These are the activations of a small neural network, seen along a few directions. Each row is one input.
In each table, some parts of the input vary, and every possible input appears once, in random order.
Descriptions start from the smaller parts, as in this example, which fits no table here: one of 3 separate values, together with either a single point or one of 11 places around a ring or (one of 5 places around a ring, together with one of 6 places along a line).
Shared parts are said once, and a part with two or three values counts as separate values.

Other details of the inputs shift rows strongly along three fixed directions, in all tables alike. That doesn't count.

Rows:
row 1: [-18 -18   6   3   2  -1  -2   5  -8  14  -2  13]
row 2: [  8  -3 -11  -7  28   0  -8 -18  16  -9  15  -5]
row 3: [ 23   9 -23 -21 -19   3  14  32  10   3  -9  -2]
row 4: [ 19  -3   0  -3  25  -5  -7 -20   9 -13  16  -7]
row 5: [ 16  -5   3  -8  23  -7 -10 -19  12 -14  13  -7]
row 6: [ 35  11 -13 -15 -27  -3   8  25   6  10   2   2]
row 7: [-15 -19  18  12   1  24 -11  10   5   9  -9   8]
row 8: [ -5 -17  14  11   2  -4  -4   4 -13   3  -7  15]
row 9: [-20 -17   3  10   0   1  -7  11  -7   7   1   9]
row 10: [ 24   6 -28 -12 -27   5   1  28  10   9  -7 -10]
row 11: [-36  44   1  15 -33   6   9 -26  -6  -5 -28   8]
row 12: [ 25  10 -21 -21 -22   0  -1  29  15   6  -8   8]
row 13: [ 12   0   2  -9  26  -4   4 -22   8 -20  18 -13]
row 14: [-17  -8  -1  14   6   4  -6  13 -12  10   6  10]
row 15: [ -6  -8   9  21   4  -2  -4  11 -18   8   1   2]
row 16: [-29  43  13  16 -40   0  14 -29 -13  -1 -21   1]
row 17: [-17  -9   2   4  12   4   6  12 -15   5  -1  14]
row 18: [ -6  -9  12  11  10  -1   8  11 -21   2  -6   5]
row 19: [-19 -11   6  -1  11   1   2  13 -13   4  -4  13]
row 20: [-21  52  -9   2 -18   0   5 -44  25 -22   4 -19]
row 21: [ 30   1 -10 -23 -29  -3  13  28   8  -5  -8   1]
row 22: [-15  -9   2  10   9   1   0   8 -12  18  -3   8]
row 23: [  0 -15  -6 -18  23  -1   1 -16  17 -16  11 -10]
row 24: [-17 -10   6   3   7  -1  -4   8 -10  16   1  13]
row 25: [-44  47   6  13 -37   2   4 -17  -1  -6 -11   9]
row 26: [-16 -14   0   5  10   6   5   8 -18   6 -12   4]
row 27: [ 12  -5   2  -4  19  -7 -12 -15  11 -13  22 -16]
row 28: [ -8 -18  16   8  -1  -5   0   3 -14  10  -1  10]
row 29: [ 35   1   3 -11 -34  18  -2  28  23   3 -10  -4]
row 30: [ -8  -3  10  19   3  -1  -5   4 -17   3   8   6]
row 31: [ 12  -6   5 -14  25  -6  -1 -15   8 -18  15 -12]
row 32: [ 15  -8  -3   1  18  -2  -9 -20   6 -10  14 -26]
row 33: [-15  -9   2   7   8   2  -1   7 -12  17   3  14]
row 34: [ 30   2 -12 -13 -35  -4   2  28  11   1   0  -3]
row 35: [ -4  -9  12  14   6  -4   2   6 -18  14  -2   5]
row 36: [-12  -8   0  13  12   2  -3   9 -11  11  -9  12]
row 37: [  0 -12   9  15   6   0  -3   2 -21   7 -13   6]
row 38: [ 15 -10   0  -9  24  -2   3 -20   3 -16   6 -22]
row 39: [ 32   9  -9 -20 -28  -6   4  26   8   9  -1   1]
row 40: [ -6  53   2   3 -16  -5   8 -50  19 -27  -4 -13]
row 41: [  5 -13  -7 -11  22  -3  -9 -20  21 -12  10  -6]
row 42: [  6 -10 -10 -10  23   0  -4 -23  12   0  10 -19]
Description of these inputs: one of 2 separate values, together with either a single point or (one of 4 separate values, together with one of 5 places along a line).
The inputs of row 6 and row 33 match in every part but the choice among 2 separate values. If row 5 is changed in the same way as row 6 into row 33, which row does it become?
> row 12
Change only the choice among 4 separate values in row 20. List by row number the other rows that result.
> row 3, row 22, row 36
Change only the choice among 2 separate values in row 21. List by row number the other rows that result.
> row 23

Rows:
row 43: [  3 -29  -3 -11  28   4  -8   8   8   2   9   4]
row 44: [-19   7  -3  10 -16  -2   1  24 -18  19  -8  20]
row 45: [-22  -4   3  11  28  -3   3 -18 -16  -2   4  -1]
row 46: [ 23 -20   6  -1 -21   5  -3  46  -7  16  -7  11]
row 47: [-24  -9   7   8  25  -1   1 -18 -11  -6   0   0]
row 48: [ 20 -23   4  -2  27 -10  -1   5 -10  -1  15  -2]
row 49: [  1  25  -2   4 -10  -5   3 -18   1  -5  -1 -10]
row 50: [ 21  -1 -16 -16  -8   8  -2  10  22  -1   2 -13]
row 51: [ 32   0  -6 -20  -8  -7   6   8  11 -11   4  -7]
row 52: [ 19   1 -20 -16  -9   2  -7   9  26   3  10  -5]
row 53: [ -3  15   5   0 -15   6   1 -18  12  -7  -5 -10]
row 54: [-14  18  -7 -12  -8  -4   8 -14  10 -10  -1   2]
row 55: [ 15 -30   5  -4  26   4  -6   3   1   1   2  -4]
row 56: [ 30   0 -13 -20  -6  -4   7   6  10  -6  -2 -11]
row 57: [-24 -10  10   9  24   7  -4 -17  -4  -5  -2   1]
row 58: [ -8   0   8  20 -23   6  -2  18 -17  18 -16  12]
row 59: [ -8  20  -7   5 -12   6  -3 -16  13  -4  -1  -8]
row 60: [ -4   7  12  18 -20  -5   2  21 -26  12  -8  16]
row 61: [  1  17  12  -3 -13   1   4 -16  10 -16  -4  -1]
row 62: [-14  -5  11  12  25  -6   3 -22 -18  -3   3  -2]
row 63: [  2  19   8   7 -18   0  -4 -17  10  -9   4  -5]
row 64: [  5 -22 -10 -10  32  -7  -2   7  -3   5  15   2]
row 65: [-16  16  -2  -7 -13   6  -1 -13  19  -6   1  -1]
row 66: [-14   8  -3  16 -15   1   3  23 -23  17 -13  13]
The inputs of row 63 and row 52 match in every part but one. If row 51 is changed in the same way as row 63 into row 52, which row does it become?
> row 54
What is each input in this table made of?
> one of 4 places along a line, together with one of 6 places around a ring
Change only the place on the line of 4 in row 57. List by row number the other rows that result.
> row 43, row 55, row 61
